Each row below holds a small network's activations on one input, seen along a few directions.
In each table, some parts of the input vary, and every possible input appears once, in random order.
Descriptions start from the smaller parts, as in this example, which fits no table here: one of 8 places around a ring, together with either a single point or (one of 2 separate values, together with one of 4 places along a line) or one of 9 places around a ring.
Shared parts are said once, and a part with two or three values counts as separate values.

Other details of the inputs shift rows strongly along two fixed directions, in all tables alike. That doesn't count.

Rows:
r1:   0.7   0.7  30.9  40.8 -21.1 -15.1  -5.8  -6.7  -2.7  -8.6 -20.1  14.9
r2: -23.2 -26.5  14.6   3.1   6.5   8.8   2.9 -14.1  -4.4   8.9  -9.4  10.2
r3: -11.0  -9.1  -2.0  27.8 -13.9   5.9  -2.7 -12.6 -20.0  13.5  -6.6  13.7
r4: -17.8 -21.6 -42.2  -9.8  -4.9   4.3   2.3 -13.6 -20.1  44.6  14.7  -5.9
r5: -36.6 -12.7  15.2 -13.2  40.0  44.1  16.5  46.5  17.8  22.5  -1.8  -6.7
r6:  18.2  34.3   2.5  13.4   2.9   0.9   8.0  41.9  25.7 -29.8  -5.7  -5.5
r7: -16.7 -25.9   9.5  -2.3  11.9  -1.1  -1.3 -12.8  -7.3   2.0 -10.1   3.6
r8:  17.7   3.0 -10.2 -10.2  -8.4  -5.9  -1.0 -23.4  -4.4 -12.7  12.9   2.2
r9:  36.6   6.4  -3.6  27.7 -36.3 -42.5 -29.4 -40.9 -16.5 -18.4 -17.1  10.1
r10:   6.8  -5.4  28.3  -6.7  16.0  -5.3 -16.9  14.2  11.5 -20.6 -22.3  -3.3
r11:  -4.4  -9.3  24.8  35.2  -6.1  12.8   0.6 -14.0  -7.4 -13.2 -22.0  29.5
r12:  -2.0 -19.0 -38.7   3.9 -17.4 -19.8  -8.2 -38.5 -28.8  25.3   7.0   0.1
r13:   1.8  24.8  46.9  18.2  10.2  21.3  20.4  37.8  20.8 -20.2  -9.0  16.9
r14:  -5.4 -16.3  -1.9   1.6  -7.3 -16.9 -15.3 -17.5 -12.7  11.4  -4.3 -12.1
r15: -43.4 -51.7 -42.5 -48.5  38.3  31.6   4.9   2.9 -17.7  42.2  12.8 -19.9
r16:   4.5  -7.0  12.5  12.2 -16.2   1.4   7.7 -27.3 -15.8 -13.9  -4.4  26.0
r17:  -6.1  -9.2  -8.6 -15.9  22.6  18.8  -6.0  50.4   7.1   8.8  -5.1 -28.1
r18: -31.4 -29.2 -35.3 -59.0  34.0  13.5 -12.8  26.6  -2.6  49.3  17.1 -46.4
r19:  -0.8 -13.7  -6.7 -10.2  -0.3   1.5   6.8 -19.6 -18.7  -5.5   3.7  10.0
r20:  19.9   6.6   0.1  10.3 -19.2 -35.4 -23.5 -21.7  -1.7  -1.7  -8.2  -4.5
r21:  16.6  14.1  -1.8   1.7  11.7   5.7  -3.6  54.1  19.9  -4.6  -9.1 -19.7
r22:  32.1  10.0  19.2   1.6 -12.0 -16.2 -13.4 -14.9  -6.4 -40.4 -15.4  15.3
r23:  -5.4  20.4  40.3  33.5   6.7  16.1   6.6  53.6  20.7  -5.4 -17.7   3.9
r24: -13.4  27.6  12.2   0.3  33.7  35.2  20.3  96.8  39.2  22.9   1.2 -19.7
r25:  -5.3  31.8  32.3 -15.1  40.0  44.7  29.8  96.7  56.7  -9.7   9.9 -15.3
r26:  46.8  15.8  10.2  22.3 -41.5 -42.5 -21.5 -67.4 -15.5 -44.6  -5.4  28.2
r27:  25.2  21.5   3.7  50.3 -50.9 -32.1  -4.1 -55.4 -11.6 -31.0  -9.9  32.5
r28: -15.5  -1.6 -19.7 -19.7  23.3   7.6   7.1  44.2  12.6  32.2  10.4 -27.1
r29:  23.5  39.6  17.7  12.8  -4.4 -14.5   1.0  27.3  32.7 -31.8  -6.8  -9.8
r30: -16.4 -25.5 -20.0 -47.1  11.4   1.8   4.2 -27.5 -18.1  24.1  21.7 -12.0
r31:  -6.5  -9.1   7.0 -13.5   4.9  -2.8   9.7 -14.1  -8.8  -1.4   6.1   5.2
r32:  26.3  18.5  32.8   3.2   7.8   8.3   4.1  36.5  16.6 -43.3 -16.4   4.8
r33:   0.8   8.4  -4.7  11.3 -12.2  11.6  12.2 -24.3  -9.1   1.6  16.4  20.5
r34:   7.0   3.8  -2.0 -18.2  -0.7  -7.0   3.0 -18.9   5.2  -2.1  19.3  -5.5
r35: -20.0 -15.8 -33.4 -31.6   9.0  24.6  16.0 -11.2  -7.8  29.2  32.0  -3.9
r36: -20.0 -14.3 -41.3  -2.5  -4.4   8.9   5.0 -15.2 -23.4  49.2  16.9  -0.5
r37:   4.3  -1.2 -10.7  -0.7  -5.9 -17.9  -9.1  -4.7   0.0  15.5   1.9 -14.7
r38:  31.1  44.1  13.7  10.7   5.6   2.7   2.8  58.6  38.2 -41.7 -11.8 -12.5
r39:  18.6   9.7  17.6   6.1   9.0   0.8 -19.6  48.5  14.4 -22.7 -23.5 -14.5
r40: -35.9 -26.3 -46.2 -29.9   7.3   6.8   6.7  -9.3 -14.3  66.2  25.9 -19.1
r41:  -5.4  -4.0   4.9   8.4  -8.0  14.1  11.9 -22.7 -18.0   0.7   3.7  24.3
r42:  15.6  42.4  20.5  18.3   2.9  -7.1  10.4  44.1  35.9 -31.4  -7.4  -5.2
r43:   5.7   0.4 -13.1  -8.4  -0.6   2.1   7.9 -12.8  -4.0  -5.6  15.9   3.9
r44:  25.6  24.7  43.5  -9.2  13.6  -3.2  -3.6  39.2  26.2 -39.6 -15.3  -1.2
r45:   9.6  16.1 -19.2 -20.4  -5.1 -22.3 -11.1 -13.0   8.2  -0.5  10.2 -15.7
r46: -23.5 -43.9 -14.1   1.9  -7.3   5.8  -3.3 -51.8 -30.2  17.5  -4.4  17.4
r47:  20.7  15.2 -26.7 -12.3 -12.9 -20.6 -14.8 -18.6  -1.6 -11.8   4.9  -7.7
r48:   2.5 -21.3  20.4  12.6  -9.8 -20.5 -15.3 -43.6 -13.1 -15.3 -18.7  11.9
r49:  -1.3   2.4  -1.8  -9.9   0.7  -4.7   9.9 -17.0   2.5   0.2  19.2   1.4
r50: -27.2  -7.8 -23.2 -20.2   2.1  17.0  17.3 -33.4 -10.9  37.9  37.1   2.8
r51: -30.3 -26.9 -14.8 -31.7   6.3  13.2  14.8 -28.3 -18.5  32.1  21.9   1.5
r52:  -6.0 -16.9 -10.4   8.1  -1.7  -3.1  -7.4   0.9 -15.9   7.2  -7.5  -3.9
r53: -1.9 36.6  7.4 21.5 -7.1  4.2 14.2 15.2 18.5 -3.3  5.1  4.8
r54: -22.8 -35.0 -21.0 -37.2  33.3  26.8  -3.1  16.2  -4.1  18.2   0.1 -20.8
r55:  -2.1   1.3  19.6  16.4   4.9  -6.3  -3.4  28.5   6.8  -5.0 -14.9  -7.0
r56:  12.8   6.9  -3.7 -27.5   1.2 -13.1  -7.0 -18.3   5.7  -3.8  17.5  -6.1
r57:  18.0  25.2  13.8  50.5 -51.2 -40.4  -3.0 -61.2  -5.3 -25.7  -7.8  30.2
r58:  15.6  33.6   2.8  40.0 -27.3  -6.9   6.8 -12.5   0.8 -18.8  -3.1  22.0
r59: -12.5 -17.5  -5.3  13.0  -7.0   6.5  -3.1   0.0 -13.6  14.1  -6.9   3.4
r60:   5.2 -22.1  -0.4  -7.8   3.3  -6.2 -22.5 -21.7 -12.8 -13.1 -17.4   2.9
Description of these inputs: one of 2 separate values, together with one of 5 places along a line, together with one of 6 places around a ring.
The inputs of r58 and r47 match in every part but the place on the line of 5. If r24 is changed in the same way as r58 into r47, which row does it become?
Answer: r20
The inputs of r38 and r27 match in every part but the place on the line of 5. If r8 is changed in the same way as r38 into r27, which row does it become?
Answer: r35
A walk changes only the place on the ring of 6. It starts at r39 and steps to r9. List the rest of the walk in order.
Answer: r47, r26, r22, r60
A walk changes only the place on the ring of 6. It starts at r6 and steps to r12. List the rest of the walk in order.
Answer: r52, r15, r19, r43
Which other rows does r55 become when the place on the line of 5 takes its other values? List them by row number.
Answer: r1, r14, r18, r23
Which other rows does r31 become when the place on the line of 5 takes its other values? List them by row number.
Answer: r13, r30, r44, r51
Which other rows does r60 become when the choice among 2 separate values takes its other values? List them by row number.
Answer: r10
Which other rows does r45 become when the choice among 2 separate values takes its other values? List them by row number.
Answer: r47

Rows:
r61: -17.3 -30.6 -16.2 -16.4   0.5  -2.6  -9.7 -27.5 -19.8  15.2  -0.8  -2.7
r62: -15.9 -27.9 -27.8   1.6 -15.1 -16.7 -10.7 -53.2 -33.2  26.5   3.8   2.1
r63:  -4.5 -16.3  -3.2  -5.3  -0.4  -7.0  -6.5 -31.6 -13.0  11.9  -1.3   2.3
r64: -2.3 -2.2 -1.5  4.3  6.1 10.0  1.3 20.5 -1.9  6.5 -2.8 -0.1
r65:  10.7  18.9  17.0  21.5   2.2  10.7   9.3  31.5  17.5 -19.7  -9.7   7.1
r66: -28.8 -14.1 -17.2 -49.5  36.0  25.2  15.3  28.1   6.4  35.2  21.7 -24.6
r67: -12.2  -4.8   1.9 -28.0  37.4  39.6   9.4  70.3  18.4   6.8   2.1 -18.3
r68: -5.4  5.0  5.7 -7.7  8.2 13.5  7.3  9.2  6.0 -1.5  6.3  1.0
r69:  75.1  57.3  19.9  33.2 -43.3 -62.3 -26.4 -19.4  18.3 -71.4 -16.6   6.5
r70:  11.4  18.8  29.3  26.3   1.3   0.0   1.7  32.1  22.1 -16.1 -17.0   1.3
r71: -10.1 -12.2 -23.0   9.3 -30.6 -17.0  -4.8 -69.2 -30.2  18.2  13.1  18.1
r72: -10.8  -2.7  -6.5  -0.8  -7.3  -5.2   5.5 -15.9  -5.9  17.0   9.9  -0.5
r73:  10.1  10.8  21.6  11.6   4.9  11.7   8.4  25.2  15.4 -28.7  -8.6   7.8
What is each input in this table made of?
Answer: either a single point or (one of 2 separate values, together with one of 6 places around a ring)
Which other rows does r62 become when the place on the ring of 6 takes its other values? List them by row number.
Answer: r64, r65, r70, r71, r72
Which other rows does r65 become when the choice among 2 separate values takes its other values? List them by row number.
Answer: r73

Rows:
r74: -35.3 -11.4 -26.4 -29.4  35.2  41.9  14.4  49.2   9.6  42.8  16.0 -23.1
r75:  10.6   7.9  22.3  44.8 -30.5 -21.2   0.9 -41.3  -8.2 -20.0 -12.1  31.0
r76:   5.6   6.0  15.8 -15.9  20.4  13.6   1.2  31.9  15.7 -16.6  -5.9  -6.1
r77:  41.9  34.6  -6.2  45.0 -66.1 -58.8 -12.9 -84.1 -16.3 -28.9   2.6  28.1
r78: -15.1 -14.7 -21.0  -9.4  -8.3   5.7  11.2 -39.2 -21.8  19.4  20.1  13.0
r79:   2.6 -19.1  -6.1   5.7  -8.9 -10.9 -14.2 -23.2 -16.3  -1.1 -11.4   1.6
r80: -14.2 -13.1  -4.1 -33.5  36.9  22.8   0.8  57.9  13.2  17.8  -1.5 -28.9
r81:  53.8  55.7  28.5  16.3  -5.5 -23.6  -9.9  49.0  40.4 -57.3 -14.3 -10.3
r82: -26.0 -40.6 -39.6 -36.4   4.1  -6.6  -9.4 -49.8 -28.9  36.0  16.6 -11.4
r83:  19.2  16.3  38.4  19.4   6.3  -1.1  -5.6  42.2  21.0 -38.6 -28.2   1.6
r84: -16.1 -12.6  -6.6 -37.2  30.8  22.7   1.6  30.0   9.5  15.9   8.7 -20.3
r85:  -5.4  -3.0   1.7  20.7 -16.0  -4.7   3.6 -26.2 -13.9   3.0  -1.5  15.2
r86:  10.4  26.6  40.2  25.5   7.0  18.5  16.0  50.1  29.3 -25.3 -10.5  10.3
r87: -32.0 -32.5 -37.0 -15.5  -5.3   1.7   2.3 -46.5 -33.2  52.9  21.5  -0.8
The inputs of r85 and r83 match in every part but one. If r75 is changed in the same way as r85 into r83, which row does it become?
Answer: r82
What is each input in this table made of?
Answer: one of 2 separate values, together with either a single point or one of 6 places along a line

Rows:
r88: -12.6  -4.4 -44.5 -27.5  -1.7  -0.1   3.5 -15.1 -13.4  30.4  24.1 -13.3
r89:   4.7   1.9  35.9  -5.6  23.4   7.0  -2.0  45.8  21.0 -19.2 -17.6  -8.3
r90: -24.5 -32.6 -24.7 -43.0  25.4  19.1   5.3   2.5 -12.6  38.2  19.3 -15.6
r91:   9.2  31.4  29.0  38.6  -7.9   1.5  12.5  31.4  20.3 -10.7  -8.5  11.3
r92: -4.2 10.7  7.4  8.1 -5.7  9.3 11.5 -8.2  0.0  2.5 11.4 12.2
r93:   5.0   5.0 -18.6   8.1 -30.5 -22.4   5.1 -70.0 -15.2   0.2  22.2  17.7
r94: -16.5  21.2 -10.6 -18.2  25.7  34.6  18.3  63.3  25.8  26.4  19.3 -21.1
r95:   0.6  -3.0  14.1  35.7 -36.5 -21.4   4.7 -68.4 -24.9   0.2   2.2  35.3
r96:  20.4   3.5  25.1  35.3 -17.9 -13.1 -11.4  -2.1  -1.8 -23.1 -23.9  15.9
r97:   2.7  -6.3 -27.1 -24.8  -4.8 -21.8 -18.0 -23.3 -10.1  12.1   5.4 -17.5
r98:  15.3   6.2  14.1  25.2 -28.4 -16.3  -3.1 -45.1 -19.1 -21.8  -4.1  28.2
r99:  15.8  19.6   0.2   2.1  -5.8  -7.6   7.3  -3.0   9.3 -24.4   7.3   3.7
r100: -23.7 -29.7 -32.1 -42.5  21.7   5.1  -5.5   6.5 -11.0  40.2  13.6 -29.6
r101:  -0.1  -8.3  24.6   1.2  14.7  17.5   4.4  32.3   8.7 -11.4 -13.1   2.1
r102: -21.2 -20.8 -10.7 -33.4  34.7  20.9  -3.2  49.6   9.6  24.5  -0.1 -31.1
r103:   0.8  -0.1  14.2  38.1 -13.6  -4.3   0.1  -7.3  -6.7 -14.2 -20.5  18.4
r104:  15.4  22.0  49.0  28.9   4.9   9.1  13.4  42.0  20.9 -34.6 -19.1  16.3
r105:  31.3   8.7   2.6   8.1 -22.3 -28.1 -12.1 -42.1  -3.1 -30.2  -1.8  11.1
r106:   2.2  -9.7   2.7 -19.7   7.6  -2.8 -11.0  -5.6  -5.6  -4.4  -2.2  -8.2
r107:  30.5  25.3  24.7  -2.8   8.7 -12.9  -6.5  30.7  30.4 -45.9 -14.5 -10.5
r108:  19.9  22.9  18.1  16.9 -13.0 -10.4   5.0  -4.3   5.1 -31.7  -7.6  17.2
r109: -16.9 -22.9 -34.0 -60.1  25.0   4.4  -6.2  -3.1  -6.5  25.5  16.4 -28.9
r110: -22.8  -4.9  -7.2  14.6   2.2  15.8   8.6   0.8  -1.2  21.6  -1.6   3.7
r111:  21.8  39.4   5.3  30.6 -24.2 -18.5   6.1  -2.8  17.9 -20.7   6.5   7.4
r112: -22.9 -44.7 -13.0 -23.6   3.5  -4.2  -9.3 -39.4 -27.9  21.3   2.5  -3.4
r113:  -8.4   8.0  -1.5  -3.6  16.3  17.2  13.3  45.6  11.2  11.2   4.1 -10.4
r114:  24.1  -2.3  -0.8  11.8 -34.2 -34.3 -18.8 -72.2 -25.0 -19.1  -4.4  23.2
r115: -14.5  -0.4  19.9  15.2   0.3  19.8  15.4   3.2   5.4   3.6  -1.3  17.0
r116:  -5.6 -17.2   6.9   8.1   5.7  -6.6 -15.6   3.2  -3.4  -3.5 -20.4  -3.3
r117:  16.6  36.8  11.3  31.7 -23.6 -14.0   4.8  -0.6  12.6 -14.6   0.3  13.7
r118:  20.6  16.7  28.7  19.7   2.6  -1.6  -4.0  40.5  17.8 -18.0 -17.1  -0.5
r119:  14.2  20.0 -20.3   0.2 -10.4 -12.0   2.7  -2.5   6.0  -7.4  11.8  -7.5
r120:  -0.1 -12.3  -3.9  30.8 -31.9 -18.2  -3.9 -50.7 -28.0  -0.2  -7.0  21.3
r121: -28.9 -20.4  -3.1   9.7  -1.4  15.8   8.9 -33.1 -15.3  21.1   2.4  16.8
r122:   8.1   7.4 -32.7 -29.3   9.5  -3.2  -4.8  14.9  11.2  11.3  17.5 -26.7
r123: -0.6 26.8 11.0 -3.2 10.6 17.2 18.5 34.4 25.6 -5.7  9.1  1.6
r124:  -7.4 -18.0 -29.9 -28.6   2.4 -11.1 -15.3 -17.6 -16.1  23.6  10.4 -20.4
r125: -28.5 -22.5   6.3 -32.7  48.6  35.1   0.5  59.3  16.0   9.4  -8.9 -25.0
r126:  27.0  24.9  22.8  15.2   0.4  -0.4  -9.3  39.5  19.4 -24.0 -14.5  -3.8
r127: -15.2  -6.7  21.0   5.4  24.2  31.9  14.2  41.6  12.9  -7.8 -13.6   4.7
r128:   6.3 -16.3 -10.3  -7.3 -15.5 -12.0 -12.7 -52.3 -27.5   4.3   5.8  11.1
r129:   1.2  23.0  29.4  38.3  -4.5  11.2  13.3  34.6  20.8 -10.2 -13.7  10.8
r130:  17.4  20.9  -1.2  -9.6   8.2  -0.2  -4.3  39.9  20.0  -8.2  -1.9 -14.1
r131:   0.9  -1.7 -37.5 -42.3  13.4  -9.3 -11.9   5.7   7.8  12.1  13.7 -36.3
r132:  13.5  11.1  -2.9  20.9 -24.3 -15.5  -4.0 -23.9 -12.4  -7.5  -1.2  11.3
r133: -23.7 -27.6 -10.9 -12.5   6.2  17.6  11.8 -13.0 -17.8  21.0   7.5   4.8
r134: -31.6 -50.8 -27.9 -25.1  10.8  10.5  -6.1 -41.1 -32.4  35.5   8.3  -0.1
r135: -15.8 -30.0 -19.3  -3.1   1.4   2.0 -10.2 -20.1 -18.6  22.2  -2.7  -0.9
The inputs of r120 and r88 match in every part but one. If r112 is changed in the same way as r120 into r88, which row does it become?
Answer: r109
What is each input in this table made of?
Answer: one of 2 separate values, together with one of 4 places along a line, together with one of 6 places along a line
A walk changes only the place on the line of 6. It starts at r105 and steps to r114. List the rest of the walk in order.
Answer: r128, r90, r101, r134
Which other rows does r131 become when the choice among 2 separate values takes its other values? List them by row number.
Answer: r107
Which other rows does r102 become when the place on the line of 4 takes its other values? List them by row number.
Answer: r96, r120, r129
Which other rows does r93 become when the choice among 2 separate values takes its other values? List them by row number.
Answer: r111
A walk changes only the place on the line of 6. It starts at r99 and steps to r108. List the rest of the walk in order.
Answer: r98, r104, r133, r127
